Here are a small network's activations along a few directions, averaged over the inputs that share one value of a field.
Values that are neighbours, or in one group, have similar rows; names and order tell nothing.
(in the rows, 500 means zero)
Random noise pushes rows far along 7 fixed directions. That doesn't count. These rows show it; they differ only by the noise:
[477 471 531 543 479 419 580 375 497 444 559 484 442 480 619 548 470 558
 532 441 578]
[866 289 500 685  27 401 431 355 521 459 357 654 425 267 530 533 518 587
 177 546 423]
[570 348 511 453 187 472 525 248 450 561 439 637 512 239 550 803 438 424
 301 469 365]
[583 415 371 564 460 305 629 476 454 583 471 600 498 408 608 552 391 512
 335 375 488]
[510 636 460 527 624 595 480 589 424 539 635 396 549 598 356 525 498 386
 501 529 543]
[605 506 369 599 627 240 590 447 283 574 457 504 653 429 584 670 257 335
 323 339 416]
[475 387 474 473 237 580 477 335 514 519 596 515 460 361 519 646 527 474
 407 532 449]
[505 494 358 514 452 522 689 651 581 705 600 697 353 485 482 488 572 619
 400 439 622]
[609 485 451 574 434 508 442 537 515 451 547 417 492 536 439 389 521 501
 429 546 521]


Values of GEPO:
tabo: [530 643 593 414 789 559 673 533 487 600 342 579 594 622 410 548 388 469
 592 464 471]
zave: [570 540 528 817 660 291 267 551 358 256 391 242 593 757 622 259 433 443
 622 574 532]
letev: [492 613 501 344 670 399 730 543 512 679 412 699 499 451 487 684 432 517
 509 323 556]
vibo: [296 574 529 579 616 492 594 474 386 594 758 571 342 515 649 820 548 531
 587 429 607]
vobi: [421 425 316 445 560 600 336 615 532 523 494 414 579 488 454 206 502 466
 457 589 365]
mazin: [375 536 432 475 326 770 209 532 336 613 738 457 620 445 325 815 613 236
 434 646 285]
mubu: [552 564 710 599 481 428 740 369 433 514 412 683 417 338 630 710 418 574
 480 409 617]
divov: [398 253 147 413 175 537 457 574 558 713 620 484 476 293 490 514 565 454
 272 526 261]
zote: [675 548 470 825 433 466 333 555 374 532 430 612 586 490 532 544 499 486
 435 562 454]
nef: [693 539 617 509 614 316 670 509 456 575 179 885 547 317 582 540 384 623
 413 317 528]
The values of GEPO form a ring.
List every value one step from vobi, in the order listed. -> zote, nef
List every value one step from vibo, in the order listed. -> mazin, divov

Values of KAREK:
tavug: [323 407 416 559 595 479 392 552 384 438 691 366 496 630 647 457 472 458
 592 529 378]
fek: [854 568 383 594 409 578 452 679 421 686 417 600 632 383 256 432 419 436
 201 504 384]
nurof: [726 541 516 414 585 589 364 459 410 339 419 275 658 646 337 361 387 325
 437 548 328]
kegu: [445 169 161 275 542 379 527 727 536 710 270 611 619 423 565 428 323 304
 260 451 175]
fafub: [237 490 412 199 450 697 674 612 639 757 417 770 553 435 472 482 503 492
 512 475 461]
mik: [721 280 279 709 228  74 512 403 594 395 267 440 449 338 677 328 418 555
 238 401 463]
losa: [393 345 268 386 571  92 743 323 592 436 555 523 471 499 889 543 317 617
 382 272 483]
redi: [368 449 109 379 477 606 463 807 457 758 640 494 513 351 355 565 572 320
 291 428 422]
latus: [418 502 320 614 527 544 343 500 449 549 658 525 605 593 477 344 472 402
 393 533 514]
garo: [545 267 372 560 115 692 245 470 610 475 539 635 391 470 507 370 640 582
 297 689 426]
bibi: [576 720 778 676 495 639 192 560 488 332 656 267 439 661 385 496 748 635
 734 630 651]
nur: [592 611 435 834 419 425 480 581 321 517 689 370 540 515 478 567 513 420
 396 584 601]
numif: [460 567 500 572 675 446 509 362 553 401 729 241 409 645 525 474 492 505
 731 518 589]
zek: [486 513 437 387 838 250 707 655 460 562 158 568 723 488 433 225 240 408
 465 365 398]
mit: [458 399 476 339 518 674 645 488 471 691 503 537 610 393 365 650 417 419
 448 467 421]
dor: [762 614 575 617 170 647 352 688 501 613 472 653 415 341 279 604 784 571
 360 648 484]
The values of KAREK form a ring.
List every value one step from mit, in the order listed. -> fek, nurof
List every value one step from dor, in the order listed. -> redi, bibi
List every value one step from garo, in the order listed. -> kegu, latus
